A small network was shown many inputs. Here are its activations along a few directions, one row for each input.
Each table varies a few parts of the input and shows all the possible inputs, shuffled.
A made-up example of a description, with smaller parts first: one of 2 separate values, together with either a single point or one of 11 places around a ring or (one of 4 places along a line, together with one of 5 places around a ring).
Shared parts are said once, and a part with two or three values counts as separate values.
(in the rows, 128 means zero)

Other details of the inputs vary at random and push rows far along two fixed directions, the same in every table; ignore that.

Table:
R1: [107 141 203 183 123 166 146 113 108 158 103]
R2: [235 147 133 118 195  66 159  76  91  91 115]
R3: [192 135  94  95 144  90 114 134 114 113 153]
R4: [113 146 201 178 123 167 150 110 111 164 104]
R5: [ 69 104  89 115 104 162  85 191 157 146 155]
R6: [131 154 175 153  90 196 172  87  84 150 113]
R7: [ 63  86  59  86  97 139  75 187 170 138 168]
R8: [ 55  93  93 110 100 154  91 184 156 139 163]
R9: [108 145 201 184 129 166 150 117 107 154 106]
R10: [ 92 125 142 151 120 169 123 162 137 143 136]
R11: [ 80 112 147 134 104 149 132 141 136 153 140]
R12: [ 97 127 140 142 111 166 126 153 142 157 132]
R13: [ 84 127 143 133 105 149 117 139 132 167 128]
R14: [164 125  55  98 112 100 143 104 105  83 101]
R15: [201 140 116 148 180  46 158  53 119  82  75]
R16: [188 145 101  95 130  88 114 132 126  99 150]
R17: [116  82  12  70 128  75  79 156 178  93 146]
R18: [144  99  85 126 149  83 123 117 145  81 118]
R19: [195 125 120 149 177  49 171  58 125  70  88]
R20: [138 174 224 137 108 163 149 124 100 147 145]
R21: [ 85 125 112  53 116 154  80 180 128 162 185]
R22: [131 167 226 125 130 162 149 116  98 147 138]
R23: [ 91 126 140 138 110 159 129 152 140 157 137]
R24: [120  97   6  68 130  74  62 155 173 107 134]
R25: [121 144 198 184 127 177 162 123 118 152 113]
R26: [208 139 114 154 184  58 169  66 127  73  83]
Description of these inputs: either one of 2 separate values or one of 6 places around a ring or (one of 3 separate values, together with one of 6 places along a line).
What sort of input is R15? -> one of 3 separate values, together with one of 6 places along a line

Table:
R27: [141 174 219 173 150 161 166  95  84 157 102]
R28: [108 125  99 110 110 161 106 166 138 166 171]
R29: [ 59 116 150 150 105 134 116 142 149 164 136]
R30: [155  99  68 141 158  80 115 140 158  86 106]
R31: [100 125 118  90  95 140 103 162 139 170 158]
R32: [ 86 133 121 102  94 166  80 177 141 149 150]
R33: [158 163 201 161 134 143 149  98 102 131  98]
R34: [144 100  80 128 159  49 113 105 156  95  99]
R35: [177 134  92 108 135  73 125 108 138 102 136]
R36: [178 123 125 113 161  84 145 101 106  91 114]
R37: [ 97 120 126 104  95 163 100 168 133 178 163]
R38: [167 140  85 101 173  83 118 110 124  99 113]
R39: [145 148 196 156 114 155 156 116 110 156 127]
R40: [172 135  92  94 165  81 115 113 130  96 106]
R41: [ 98 142 144 168 102 178 186 107  88 155  87]
R42: [161 122  93 101 136  79 123 115 125  77 141]
R43: [156 104  69 153 171  64 117 128 142  94 107]
R44: [ 90 112 117 108 114 164 106 169 116 142 170]
R45: [174 146 163 157 151 130 161  98 103 135 122]
R46: [ 77  93  68 114  72 176  88 143 142 148 134]
R47: [ 73  99  80 114 126 163 104 187 170 139 158]
R48: [173 104  70  91 155  80 112 128 127  70 132]
R49: [ 90 112 117 104 112 160 104 165 115 148 169]
R50: [138 113 110 138 180  82 127  75 133 103 101]
R51: [130 112  88 114 153  86 132 107 176  80 121]
R52: [131 124 189 167 159 145 175  91 138 123  95]
R53: [185 141 116 121 162  93 122 103 121  94 100]
R54: [151 148 191 161 123 167 161 117 110 161 129]
R55: [180 170 210 183 131 137 190  81 105 134 116]
R56: [106 129 126 112  89 164 110 165 142 166 163]
R57: [ 93 131 124 108  83 155 104 167 142 161 173]
R58: [ 88 137 200 166 127 139 145  90 126 147 113]
R59: [172 109  82  84 162  68 126 114 121  80 124]
R60: [ 78 136 124  88  99 156  88 173 137 162 147]
R61: [ 75 101 114 121 115 174 112 186 166 145 148]
R62: [163 152 221 175 131 160 175  99  94 157 114]
R63: [153 114  71 147 148  68 123 130 163  75 114]
R64: [162 135 188 151 134 132 162 103  97 107 118]
R65: [ 64 119  90 116  64 173 136 153 124 153 111]
R66: [137 164 183 167 138 176 146 119 104 148 120]
R67: [ 83 123 120 104  86 164 106 173 136 136 179]
R68: [119 126 167 178  85 178 154  86 106 143  96]
R69: [126 127 172 192 128 139 152 133 133 130 102]
R70: [ 88 143 121 108  96 155  89 167 141 140 155]
R71: [ 55 104 126 113 109 142  89 142 153 155 137]
R72: [147 144 202 146 132 134 167 100  91 128 115]
R73: [160 119  93 101 161  88 130 115 112  98 133]
R74: [141 104  78 120 180  93 135 103 163  87 113]
R75: [126 143 201 150 140 158 170 111  82 150 129]
R76: [157 156 177 138 130 113 167  94 112 140 124]
R77: [178 159 218 168 148 132 186  78  91 152 101]
R78: [161 101  70 143 154  51 111 131 153  83 102]
R79: [156 165 200 155 149 141 155  98  98 140  94]
R80: [183 124  90  93 158  73 131 107 130 111 121]
R81: [170 116  76 108 158  99 127 122 123  82 142]
R82: [158 118 105  92 145  83 131 116 120  91 127]
R83: [ 73 142 121  90  96 151  91 170 141 156 157]
R84: [107 147 146 125 102 172 106 157 135 149 139]
R85: [162  97  68 143 163  56 111 133 149  87 101]
R86: [130 123 188 185 154 114 159  90 120 143  87]
R87: [147 168 214 179 146 167 160  97  86 152 106]
R88: [ 90 137 119  92 103 147  87 167 138 154 142]
R89: [156 165 176 151 134 124 143  98 111 116 111]
R90: [ 92 137 133 103  89 144 113 157 137 172 167]
R91: [116 148 136 160  94 146 186  96 102 124  82]
R92: [167 148  85  98 151  66 112 109 138  85 116]
R93: [171 125  65  93 156  85  92 129 142  81 118]
R94: [183 134  73 105 158  91 106 121 143  82 114]
R95: [138 101  78 137 174  61 118 102 146 107 105]
R96: [127 149 216 193 134 164 190 111 132 127 110]
R97: [ 92 134 111 111 118 167  87 169 129 151 153]
R98: [ 94 107 124  98 104 158 101 168 120 145 162]
R99: [ 95 121 122  99  85 155  97 169 139 172 165]
R100: [152 101  38 128 128 107 117  85 129  93 105]
R101: [143 155 202 157 140 152 176 100  92 173 124]
R102: [149 151 198 167 134 159 166 104  93 168 128]
R103: [140 151 189 152 136 152 163 108  99 173 129]
R104: [ 89 142  95  99  94 155  81 175 154 137 163]
R105: [145 147 198 158 124 141 166 104  96 114 130]
R106: [ 98 114 113  99  95 159 103 172 136 133 167]
R107: [ 73 106 117 121 105 169 112 185 171 141 148]
R108: [159 103  51 146 172  73 119 130 153  81 110]
R109: [136 102  92 115 168  74 108  92 147  97 102]
R110: [139 114  47 111 118 105 149 110 122  97  81]
R111: [ 75 111  97 133  61 174 107 130 137 146 137]
R112: [181 128  94  94 149  68 132 105 134 107 121]
R113: [171 136 126 115 148  75 148  95 113  83 124]
R114: [ 76 119 144 168  99 138 115 169 145 154 138]
R115: [ 91 112 123 104 100 176 105 176 128 145 168]
R116: [ 89 106 110  86  92 148  92 174 131 139 168]
R117: [ 61 102 120 112 112 161 112 158 175 142 142]
R118: [ 77 118 112  79  93 138 103 169 132 140 174]
The inputs of R82 and R59 match in every part but one. If R64 is changed in the same way as R82 into R59, which row does it become? -> R48
The inputs of R28 and R56 match in every part but one. If R103 is changed in the same way as R28 into R56, which row does it become? -> R31
What is each input in this table made of? -> one of 4 places along a line, together with either one of 2 separate values or one of 6 places around a ring or (one of 3 separate values, together with one of 5 places along a line)
Change only the place on the line of 4 in R36. List by row number the other rows that result. -> R72, R73, R113
Change only the place on the ring of 6 in R63. List by row number the other rows that result. -> R29, R51, R58, R96, R114
A walk changes only the place on the line of 5. It starts at R55 and steps to R57. List the rest of the walk in order. -> R35, R90, R76
Change only the choice among 2 separate values in R46. List by row number the other rows that result. -> R110
A walk changes only the place on the line of 5. It starts at R67 and steps to R105. List the rest of the walk in order. -> R42, R113, R118
A walk changes only the place on the line of 4. It starts at R104 and steps to R84. List the rest of the walk in order. -> R94, R66
Change only the choice among 2 separate values in R41. List by row number the other rows that result. -> R100
Change only the choice among 3 separate values in R39. List by row number the other rows that result. -> R32, R64

Table:
R119: [123  94  48  72 121 114 100 172 152 102 169]
R120: [ 78  78  28 101  80 125  94 158 165 119 110]
R121: [169 136 181 199 149 113 163  98 128 121 106]
R122: [141 122 130 114 129 109 125 109 112 138 135]
R123: [180 145 128 118 140  86 147  72 127  84 114]
R124: [168 134 146 140 154 115 131 110  96 116 116]
R125: [106 154 158 122 104 153 133 120 125 161 133]
R126: [178 130 123 164 156  58 141 106 138  86 107]
R127: [143 127 115 127 165  56 129 119 139  88 102]
R128: [142 124 134 114 123 116 131 105 120 112 140]
R129: [ 80 127 179 154 133 183 128 136 143 168 132]
R130: [106 163 180 145 105 181 130 145 108 164 127]
R131: [106 111 121 112 117 152 126 162 121 157 158]
R132: [ 86 103  81 119 117 158  73 174 179 147 154]
R133: [132 116  97 100 126 127  95 150 125 103 148]
R134: [134 114  69 155 144 101 150  81 118  86  90]
R135: [ 90 146 165 123  94 189 112 161 117 145 146]
R136: [163 126  78  92 140  75 111 104 132 118 124]
R137: [110 124 199 158 168 128 160 105 124 134 106]
R138: [150 132 119 115 126 127 146 134 132 106 136]
R139: [137 158 176 151 126 159 174 124 113 153 119]
R140: [103 125 109 105 111 152 120 166 130 166 151]
R141: [119 152 180 145 117 167 126 136  98 170 121]
What is each input in this table made of? -> either one of 2 separate values or one of 6 places around a ring or (one of 3 separate values, together with one of 5 places around a ring)

Table:
R142: [ 75  94  15  64  94 143  71 181 163 124 154]
R143: [ 77 111  72 101  83 172  88 180 142 137 152]
R144: [ 55 107  93 116  94 158  69 195 151 174 160]
R145: [ 73 142 195 113  93 191 125 149  93 183 164]
R146: [161 128 132 149 158  85 142  98 143  75  96]
R147: [ 81 168 224 135  73 216 133 159 103 214 160]
R148: [ 58  94  65  92 108 140  79 171 159 167 150]
R149: [100 160 166 111  86 182 113 168 121 191 158]
R150: [201 134  54  68 154  51 102 100 135  73 133]
R151: [ 76 106  75 106  80 160 102 176 141 151 160]
R152: [173 162 239 160 152 127 196  71  64 132 103]
R153: [177 103  35 112 171  41 107 106 152  83 110]
R154: [164 120  81 129 171  74 112 110 141  88  96]
R155: [171 159 212 208 128 156 199  81  82 124  86]
R156: [182 136 113 121 184  93 134 125 138  84 138]
R157: [157 138 206 189 154 116 198  59 113 113  83]
R158: [159 108  67 110 165  59 121 100 163  62 102]
R159: [ 48 135 222 177  76 204 135 166 128 190 146]
R160: [163 106  36 102 178  54 100 107 156  79  98]
R161: [159 149 207 193 135 155 212  62  85 132  81]
R162: [202 113 101 113 174  83 128 132 131  84 139]
R163: [ 76 126 120  73  84 169  82 176 129 166 183]
R164: [158 143 214 201 147 116 194  71 113 120  92]
What is each input in this table made of? -> either one of 2 separate values or one of 6 places along a line or (one of 3 separate values, together with one of 5 places around a ring)
A walk changes only the place on the ring of 5. It starts at R159 and steps to R146. List the rest of the walk in order. -> R158, R157, R164
